A small network was shown many inputs. Here are its activations along a few directions, one row for each input.
In each table, some parts of the input vary, and every possible input appears once, in random order.
Descriptions start from the smaller parts, as in this example, which fits no table here: line(4) and (point or (values(2) and ring(5)) or ring(11)).
Shared parts are said once, and a part with two or three values counts as separate values.
In the rows, 128 means zero.

Other details of the inputs shift rows strongly along three fixed directions, in all tables alike. That doesn't count.

A family of inputs:
R1: [158 164 161 139 105 112 120 131 105  72 132]
R2: [121 159 148 148 167 137 134  56 129 142 100]
R3: [103  85 124 117 155 123 137 131 144 176 146]
R4: [ 98 107 111 110 148 135 117 140 141 183 148]
R5: [109  36  98 130 104 125 133  73  98 147 141]
R6: [153 100 100 160  77 138 127  30 110 101  71]
R7: [148 109 107 131  80 112 135 192 108  92 175]
R8: [153 154 149 140  86 118 118 131  93  58 131]
R9: [140 134 115 117 125 123 106 203 130 111 184]
R10: [112  90  96 104 118 124 123 138 129 148 154]
R11: [123 162 145 139 143 114 117  79 118 136 102]
R12: [137 124 127 124 122 108 113 203 134 120 184]
R13: [132 149 161 144 161 137 118  89 157 146  61]
R14: [ 89  63 112 113 133 143 141 104 124 165 133]
R15: [114  86  92 124 111 135 140 114 124 156 152]
R16: [120 148 128 142 121 127 146  60 106 130  85]
R17: [ 96 188 147 110 208 163 158 113 181 193 105]
R18: [103  92 113 127 121 143 142 146 128 145 150]
R19: [ 97 164 160 116 194 166 147 128 161 167 113]
R20: [119  81 117 130 128 119 126 142 119 160 155]
R21: [118  99 100 130 129 141 150 146 127 145 154]
R22: [102  54 102 130 104 141 130  90  97 154 134]
R23: [148 108  93 120  95 123 110 185 110  99 186]
R24: [158 167 125 134  81 108 105 122  97  65 136]
R25: [120  68 122 127 147 135 122 130 163 163 110]
R26: [135  72 113 140 145 147 118 151 156 150 133]
R27: [118  96 106 132 143 130 121 142 130 153 168]
R28: [164 164 134 135  76  91 131 142  90  45 123]
R29: [128 102 107 108 108 108 107 176 122 118 172]
R30: [111  85 110 117 135 112 122 140 131 154 158]
R31: [134 200 172 118 133 115 137 171 132  80 110]
R32: [142 151 136 134 133 143 137  91 149 137  58]
R33: [141 125 142 159 131 135 114  60 140 121  73]
R34: [136 133 122 114 115 116 105 204 134 115 183]
R35: [142 186 164 100 171 139 145 194 197 139  86]
R36: [166 171 157 143 114 117 119 133  99  62 133]
R37: [ 93 100 120 119 139 145 145 145 132 169 132]
R38: [124 152 124 134 120 126 136  55 108 134  90]
R39: [129 205 188 115 188 124 135 198 176 143 138]
R40: [157 143 149 143  92 106 116 107  83  76 119]
R41: [180 136 114 153  85 132 123 105 115  68  94]
R42: [123 221 169  94 178 130 126 199 170 147 124]
R43: [127 150 131 147 122 139 138  94 106  98 111]
R44: [111 151 127 122 140 128 145  49 128 145  85]
Description of these inputs: line(4) and (values(2) or ring(9)).
Changing only the line(4) part turns R41 into R35. The same change can be made to R26. Which row results? -> R25
Changing only the line(4) part turns R14 into R8. The same change can be made to R5. Which row results? -> R1
List by row number the other rows that have the line(4) part in common with R37. -> R4, R11, R13, R16, R20, R22, R32, R38, R40, R42
Which other rows does R33 become when the values(2) part takes its other values? List them by row number. -> R6

A family of inputs:
R45: [116  59  99 113 107 110 121 168 119 141 176]
R46: [ 92 123 131  97 171 144 160 168 160 185 148]
R47: [153 174 140 131 114 109 127 179 117  73 154]
R48: [115 124 125 122 129 138 121 115 119 121 138]
R49: [135 147 136 131 166 143 132  93 171 155  84]
R50: [135 128 133 131 107 115 139 110 100 100 128]
R51: [144 172 145 113 115  98 116 172 122  85 140]
R52: [133 110 114 145 130 144 139  89 143 132  95]
R53: [142 111 117 128 108 120 120 113 136 113  99]
R54: [130  88 108 135 111 142 147  79 128 134  92]
R55: [124  99  97 117 133 135 122 172 144 170 166]
R56: [ 97 103 108 101 142 131 131 156 150 177 150]
R57: [144 135 139 153 117 123 126 127 115 106 120]
R58: [122 123 104 146 111 132 135  69 107 122 122]
R59: [117 170 171 126 167 142 124 123 144 130 106]
R60: [ 93 133 151 113 179 133 135 119 163 185 108]
R61: [117 156 159 126 157 125 125 118 148 151  92]
R62: [136 156 133 122 114 131 114 148 116  93 140]
R63: [132 123 103 139 114 124 120  64 110 130 125]
R64: [115 109 126 135 122 135 119  76 106 118 124]
R65: [137 153 128 129 106 128 137 124 110 112 113]
R66: [154 191 151 121 139 108 118 163 134  96 143]
R67: [125 108 133 144 120 140 114  92 111 124 111]
R68: [128  86  85 141  94 133 129 133 108 131 154]
R69: [135 144 121 128 102 114 114 119 113 112 114]
R70: [134 135 126 110 120 138 113 220 135 119 166]
R71: [137 104 126 133 135 124 118 154 136 149 146]
R72: [114  70  89 112 104 134 145 156 117 151 169]
R73: [137 101 116 139 111 146 119  87 127 110  98]
R74: [103 131 151 117 166 140 155 133 149 169 118]
R75: [154 122 129 142 109 106 111 129 108 100 144]
R76: [132 179 157 135 150 122 137 132 134 109 123]
R77: [144 141 150 134 114 120 136 149 114 108 117]
R78: [117 162 158 138 167 135 142 116 147 142 109]
R79: [136 112 119 133 125 114 120 115 118 126 149]
Changing only one part turns R52 into R73. The same change can be made to R78. Which row results? -> R59
Describe the family of inputs behind these rows. -> values(5) and (point or line(6))
List by row number the other rows that have the values(5) part in common with R55. -> R49, R63, R66, R71, R75, R79
A walk changes only the line(6) part. It starts at R70 and steps to R62. List the rest of the walk in order. -> R48, R64, R59, R67

A family of inputs:
R80: [140 139 150 100 158 116 104 250 174 135 174]
R81: [115  54  75 127  74 120 125 103  83 120 165]
R82: [153 199 178 136 116 105 121 106 106  58  88]
R83: [110  83  95 116 124 135 142 181 127 152 192]
R84: [155 124 137 144 113 112 117 152 113  90 149]
R85: [ 74 125 139 116 186 166 157 100 157 206 112]
R86: [154 217 159 123 111 100 127 154 114  71 117]
R87: [163 124 116 132  93 125 132 152 135  98 103]
R88: [132  59  84 136  92 144 133  84 123 129 103]
R89: [102 102 107 115 132 144 137 161 130 160 165]
R90: [116 138 151 138 158 140 125  98 139 148 104]
R91: [123  63 102 133 129 135 105 144 135 159 160]
R92: [134  92 107 125 123 156 137 168 156 145 122]
R93: [132 138 118  92 129 117 117 242 146 126 194]
R94: [102 158 162 126 187 146 152 113 156 166 107]
R95: [145  47  94 152  60 105 103  74  72  85 138]
R96: [106 151 160 122 171 146 140 136 149 158 112]
R97: [159 154 147 123 130 102 102 192 145 111 142]
R98: [ 78 140 145 104 190 149 162 116 169 212 106]
R99: [113 153 157 130 169 129 132  86 153 163  83]
R100: [116  95 113 130  98 124 134  81  94 118 127]
R101: [144 152 155 117 124 106 129 197 130 105 137]
R102: [135 153 129 157 135 154 146   9 134 123  40]
R103: [118  92  85 130 105 135 118 106 105 140 156]
R104: [122  82  76 139 100 129 124  80  96 133 160]
R105: [106 163 124 118 156 132 133  79 142 166 103]
R106: [181 189 158 155 111 100  97 122 110  51 119]
R107: [155 199 162 147 109 112 134  97  93  58 108]
Changing only one part turns R102 into R92. The same change can be made to R107. Which row results? -> R85
Describe the family of inputs behind these rows. -> line(4) and (point or line(6))
Which other rows does R104 become when the line(4) part takes its other values? List them by row number. -> R93, R103, R105
A walk changes only the line(4) part. It starts at R97 and steps to R80. List the rest of the walk in order. -> R91, R106
